Each row below holds a small network's activations on one input, seen along a few directions.
In each table, some parts of the input vary, and every possible input appears once, in random order.
A made-up example of a description, with smaller parts first: one of 4 places along a line, together with either a single point or one of 11 places around a ring or (one of 2 separate values, together with one of 8 places around a ring).
Shared parts are said once, and a part with two or three values counts as separate values.
(in the rows, 128 means zero)

Other details of the inputs vary at random and push rows far along two fixed directions, the same in every table; ignore that.

Table:
row 1: [ 44 155 152 155 151 170  55 114  85  89 113  88  60 107 102  62]
row 2: [148  71 168 122 119 115 142 131 145  86 149  89 126 159 135 112]
row 3: [163  79 104 132 128 124 143 147 119  90 175 103 147 135 128 120]
row 4: [132  91 117 124 117 101 147 133 168 101 147  98 127 168 117  96]
row 5: [ 54 195 180 171 136 183  47 122  91 153  67 126  80  77 122 101]
row 6: [156  84 115 135 135 136 151 140 126  98 124  86 151 165  77 145]
row 7: [148 181 134 115 115 122 182  88 189 229 106 196 154 110 194 197]
row 8: [149 198 146 101 109 111 178 114 181 211 113 217 173 113 186 195]
row 9: [146  82  65 134 133 106 156 141 108  86 148 109 126 145 128 135]
row 10: [178  83 104 132 144 135 150 153 122  92 121  97 141 152  99 125]
row 11: [ 46 197 170 172 139 185  55 127  92 159  74 129  84  76 121  97]
row 12: [115  83 126 127 133 121 175 152 151 113 178 102 144 152 131  98]
row 13: [146 100  78 120 127  97 152 167 102  68 154 132 145 147 120 133]
row 14: [118  90 117 149 135 123 185 148 152 106 133 101 153 157 111 100]
row 15: [123  80 136 127 130 120 167 147 149 107 171 100 139 155 133 101]
row 16: [ 37 144 164 153 145 176  57 147  82 108 143  90  73  99 111  56]
row 17: [150  85 139 121 110  97 131 123 165  86 132  90 118 170 119 104]
row 18: [152  90 103 115 141 129 149 116 129  93 147  90 132 166  87 145]
row 19: [141  88 128 123 113  99 139 128 166  94 139  95 122 169 118 100]
row 20: [153  77 124 112 131 133 141 144 125 106 169  88 139 160  97 142]
row 21: [127  87 127 149 133 122 177 143 151  99 127  99 149 160 112 104]
row 22: [140  73 157 124 123 117 150 137 146  93 157  94 131 159 135 108]
row 23: [ 39 175 153 142 148 160  63 145  80  80 128 114  85 109  94  57]
row 24: [ 85 205 127 136 158 193  33 116  66 155  97 135  60  66 117 115]
row 25: [123  94 107 125 120 103 155 138 170 107 153 100 132 165 116  93]
row 26: [ 65 222 148 125 142 183  34 131  65 144 107 147  89  82  87 133]
row 27: [173 107 104  99 143 118 144 154 117  70 151 123 141 155 101 121]
row 28: [148  83  60 129 114  91 137 160 124  99 152 108 126 148 121 125]
row 29: [203 172 124 139 104 130 152 107 153 211  80 194 176  92 181 220]
row 30: [127  54 131 114 138 100 160 124 104 114 170 118 156 139 120 104]
row 31: [ 63 192 191 169 133 181  38 117  90 146  60 121  76  77 122 105]
row 32: [115  98  98 124 122 104 164 143 172 114 160 102 136 162 114  90]
row 33: [128  69 102 113 129  81 148 116 124 114 153 118 147 150 103  97]
row 34: [ 33 207 148 153 147 181  61 108  97 163 102 136  71  75 131  95]
row 35: [130  90 124 129 136 114 166 115 152  88 142  99 128 164 124 108]
row 36: [198 196 123 106 104 114 146 109 149 188 110 219 175  95 183 217]
row 37: [180 153 117 116  98 114 147 133 138 226 121 201 152  90 211 228]
row 38: [163  93  82 135 137 119 150 119 122  77 152 104 139 141 119 123]
row 39: [122 111 126 116 133 106 170 146 146  78 156 123 151 163 115 101]
row 40: [160 154 139 102 121 100 166  60 141 230  99 211 166  97 184 205]
row 41: [130  61 121 137 141 102 169 121 105 107 126 115 167 144 100 108]
row 42: [210 177 116  93 105 119 127 111 173 227  99 192 137 108 173 210]
row 43: [200 181 105 115  91 110 129 101 172 218 107 196 155  95 184 209]
row 44: [151  76  77 153 126 113 158 165 105  92 125 106 145 144 118 134]
row 45: [182 170 175 110 103 114 148  68 183 202  78 183 137 117 199 212]
row 46: [174  76 114 109 141 133 140 156 121  99 166  99 130 147 119 122]
row 47: [183 188 186  98  97 104 146  95 175 186  86 205 155 120 191 209]
row 48: [ 34 153 139 130 159 142  64 128  37  93 133 134 105  91  80  58]
row 49: [ 51 219 179 137 135 167  42 124  86 132  96 151  81  82 126  99]
row 50: [ 65 208 131 134 130 181  15 123  87 174 105 123  68  82  87 124]
Each input here is: one of 5 separate values, together with either a single point or one of 4 places along a line or one of 5 places along a line.
Question: The inputs of row 23 and row 35 match in every part but the choice among 5 separate values. If row 48 is changed in the same way as row 23 into row 35, which row does it become?
Answer: row 40
Question: Which other rows does row 15 become when the place on the line of 5 takes its other values? List them by row number.
Answer: row 2, row 12, row 16, row 22
Question: Which other rows does row 46 become when the place on the line of 4 takes its other values? List them by row number.
Answer: row 3, row 20, row 37
Question: Which other rows does row 26 become when the choice among 5 separate values takes its other values? List them by row number.
Answer: row 6, row 18, row 20, row 50
Question: List by row number the other rows that have the choice among 5 separate values in common with row 17.
Answer: row 4, row 19, row 25, row 28, row 32, row 33, row 42, row 43, row 50

Table:
row 51: [ 81 155 150 123 136 148  79 137 102 101 142 116  95 116 111  88]
row 52: [ 23 172 146 158 150 162  69 121  74 120 108 120  91  92  95  65]
row 53: [159 113 113 132 123 125 135 143 140  92 124 108 128 150 119 132]
row 54: [141 111 128 134 126 121 143 120 159 106 117  98 126 158 111 119]
row 55: [141  92 150 132 131 130 147 137 130 107 137 107 136 144 129 123]
row 56: [132  83 148 133 132 121 149 115 136 117 128 102 132 147 122 117]
row 57: [128 106 137 107 128 105 141 112 148 107 145 117 130 155 120 111]
row 58: [151 106 109 104 132 109 132 124 123 106 153 124 134 147 109 129]
row 59: [161 109  99 127 129 125 133 133 133 105 123 105 130 150 101 139]
row 60: [136 105  98 125 141 114 159 130 110 107 136 131 154 139 108 126]
row 61: [125 178 151 126 122 129 144 121 139 177 104 184 151 104 161 164]
row 62: [157 148 140 123 122 139 117 105 118 193 102 162 139  96 152 186]
row 63: [ 37 171 132 156 140 174  54 154  86 130 135 108  73  87 116  67]
row 64: [152 182 151 129 112 145 121 121 161 174  93 159 127 115 157 175]
row 65: [136 175 135 126 122 125 139 120 125 173 102 188 150  97 163 169]
row 66: [152  88 134 133 129 124 139 137 117 102 136 111 137 137 131 129]
row 67: [139  96  83 126 129 116 146 138 130 126 156 115 133 137 121 128]
row 68: [140 166 120 128 111 128 125 129 143 194 122 171 130  97 178 168]
row 69: [148 111 124 108 124 107 134 135 129  93 153 125 132 145 126 122]
row 70: [119  95 113 130 123 111 154 128 156 130 147 110 130 146 129 105]
Question: Describe the family of inputs behind these rows.
Answer: one of 4 places along a line, together with one of 5 separate values
Question: The inputs of row 56 and row 70 match in every part but the choice among 5 separate values. If row 55 is changed in the same way as row 56 into row 70, which row does it become?
Answer: row 63
Question: Which other rows does row 53 become when the choice among 5 separate values takes its other values? List them by row number.
Answer: row 65, row 66, row 68, row 69
Question: Which other rows does row 54 become when the place on the line of 4 takes its other values? List them by row number.
Answer: row 53, row 59, row 64
